Each row below is a small network's average activation on inputs in which a field has the value named, seen along a few directions.
Related values have similar rows: they may be neighbours, one step apart, or belong to one group.
In the rows, zero is written as 500.
Random noise pushes rows far along 16 fixed directions. That doesn't count. These rows show it; they differ only by the noise:
[591 309 536 653 647 478 500 530 541 547 463 480 397 535 460 541 391 433
 609 554 453 603 446 615 548 706 575 497]
[531 492 354 454 118 597 560 533 483 496 557 581 532 494 655 455 735 607
 452 446 510 716 725 371 347 322 476 582]
[405 749 580 356 403 476 480 426 476 346 756 504 558 382 657 535 401 593
 413 554 537 435 395 468 465 479 413 581]
[483 339 292 308 353 631 549 430 404 595 475 395 569 606 582 564 417 849
 314 455 712 723 515 309 470 378 499 513]
[376 537 440 529 617 327 532 438 757 248 594 329 481 716 617 688 468 716
 588 476 433 556 367 387 711 524 462 619]
[678 352 545 723 357 499 783 475 569 532 369 496 394 431 225 443 630 652
 451 361 512 746 676 633 691 471 553 399]
[662 317 577 672 411 411 687 657 603 650 474 526 498 387 364 516 544 731
 631 240 643  85 221 286 837 384 172 648]
[504 414 410 419 485 681 466 531 280 444 617 504 417 378 455 409 211 376
 506 739 545 750 630 567 350 694 443 414]
[548 359 333 598 537 439 595 292 500 307 535 329 295 549 431 574 506 502
 785 680 369 546 514 403 631 556 499 571]
[586 561 380 503 219 527 644 413 461 565 621 487 379 599 355 548 396 585
 495 499 542 572 435 605 606 488 486 436]
[439 466 715 620 648 399 645 774 653 322 570 516 518 273 520 360 442 657
 316 309 440 432 561 282 809 343 213 526]
[509 162 328 633 415 570 418 655 705 746 375 449 567 570 513 674 652 426
 538 353 550 512 594 395 294 232 409 443]
[577 376 618 581 667 549 579 554 574 690 511 329 735 341 336 554 329 537
 457 410 629 289 349 536 471 468 428 364]
[595 649 600 417 637 407 478 408 512 334 504 543 695 606 678 504 710 461
 509 498 318 461 565 518 392 554 772 561]
[574 288 754 559 548 633 405 538 316 515 416 632 376 413 686 552 521 305
 497 501 335 733 490 502 364 442 472 618]
[583 583 481 548 339 446 513 541 610 439 752 558 564 379 604 583 487 492
 518 454 547 478 454 642 408 559 445 550]
[515 449 418 441 413 409 429 358 515 345 236 458 356 638 331 651 454 796
 623 587 570 438 490 347 634 442 323 425]
[366 313 655 489 793 465 388 525 559 492 344 590 487 314 378 589 632 408
 559 437 723 278 424 425 511 527 391 624]


Vove, 21 values:
k1: [294 389 445 573 570 510 570 500 641 398 578 399 445 254 431 472 645 387
 525 471 530 470 673 293 507 280 330 543]
k8: [511 597 572 712 351 508 501 578 567 576 471 576 353 448 577 317 546 488
 574 603 313 567 609 483 521 592 517 479]
k16: [579 555 570 537 278 516 472 417 579 535 442 457 617 392 494 632 643 618
 454 383 565 586 511 678 339 371 521 439]
k14: [421 792 346 419 167 533 581 574 512 546 472 538 407 771 229 421 544 451
 452 511 488 598 636 613 559 429 505 323]
k17: [231 554 630 513 490 606 553 400 488 485 508 396 407 388 317 571 591 384
 423 453 491 650 525 539 525 230 391 494]
k3: [763 628 388 589 366 230 526 499 565 410 546 618 406 557 469 433 423 605
 350 457 379 389 608 723 693 507 602 307]
k19: [679 436 374 564 495 384 637 285 437 463 469 483 380 465 678 393 601 689
 386 494 361 636 679 473 600 502 805 525]
k20: [281 604 687 547 493 502 483 510 612 478 397 385 603 369 564 461 617 633
 531 544 554 594 519 419 466 558 500 599]
k9: [346 651 150 414 273 307 367 458 645 465 532 652 218 680 548 518 682 575
 275 493 640 664 769 601 548 465 702 472]
k21: [670 488 404 418 734 432 396 438 389 403 505 505 646 550 564 603 513 385
 534 480 473 335 411 564 395 600 627 511]
k2: [429 619 746 491 504 530 524 553 436 737 330 416 570 563 547 356 353 815
 386 547 549 530 330 419 645 643 567 534]
k5: [525 485 511 616 462 505 586 606 549 357 488 592 465 541 541 436 677 464
 672 429 452 608 507 554 612 636 436 650]
k12: [616 412 492 561 468 535 625 408 506 346 361 454 599 395 343 554 702 535
 570 387 560 608 610 594 459 366 414 462]
k15: [275 535 563 330 608 562 383 531 382 420 424 516 592 301 554 309 519 557
 491 613 657 399 548 267 410 526 368 615]
k6: [654 496 483 612 309 357 376 375 657 304 260 554 409 611 567 759 597 646
 585 458 395 563 584 598 461 330 378 385]
k7: [564 288 580 565 598 678 558 498 355 813 417 424 510 409 503 334 400 415
 270 560 406 770 676 552 375 497 754 354]
k18: [641 377 447 563 313 544 461 644 471 558 537 676 316 556 531 579 285 384
 372 393 418 747 547 651 483 415 364 348]
k4: [520 496 627 554 421 588 617 367 376 446 415 468 484 244 490 272 566 607
 549 602 515 676 654 510 478 571 510 506]
k11: [466 283 228 356 556 447 481 414 459 540 438 503 424 607 489 692 634 587
 329 295 660 521 467 400 550 255 527 563]
k13: [471 533 473 487 591 452 420 536 595 570 519 525 505 659 612 649 413 385
 265 334 403 438 450 563 484 237 569 356]
k10: [212 574 495 159 630 639 397 275 364 541 399 403 611 495 514 547 495 685
 259 541 792 582 433 405 415 399 603 542]
Vove is arranged as a line.
Which values are neighbours of k16? Give them in the order they are listed. -> k17, k10
Which values are neighbours of k2? Give them in the order they are listed. -> k14, k20
Which values are neighbours of k19? Give them in the order they are listed. -> k8, k13
Which values are neighbours of k7? Give them in the order they are listed. -> k1
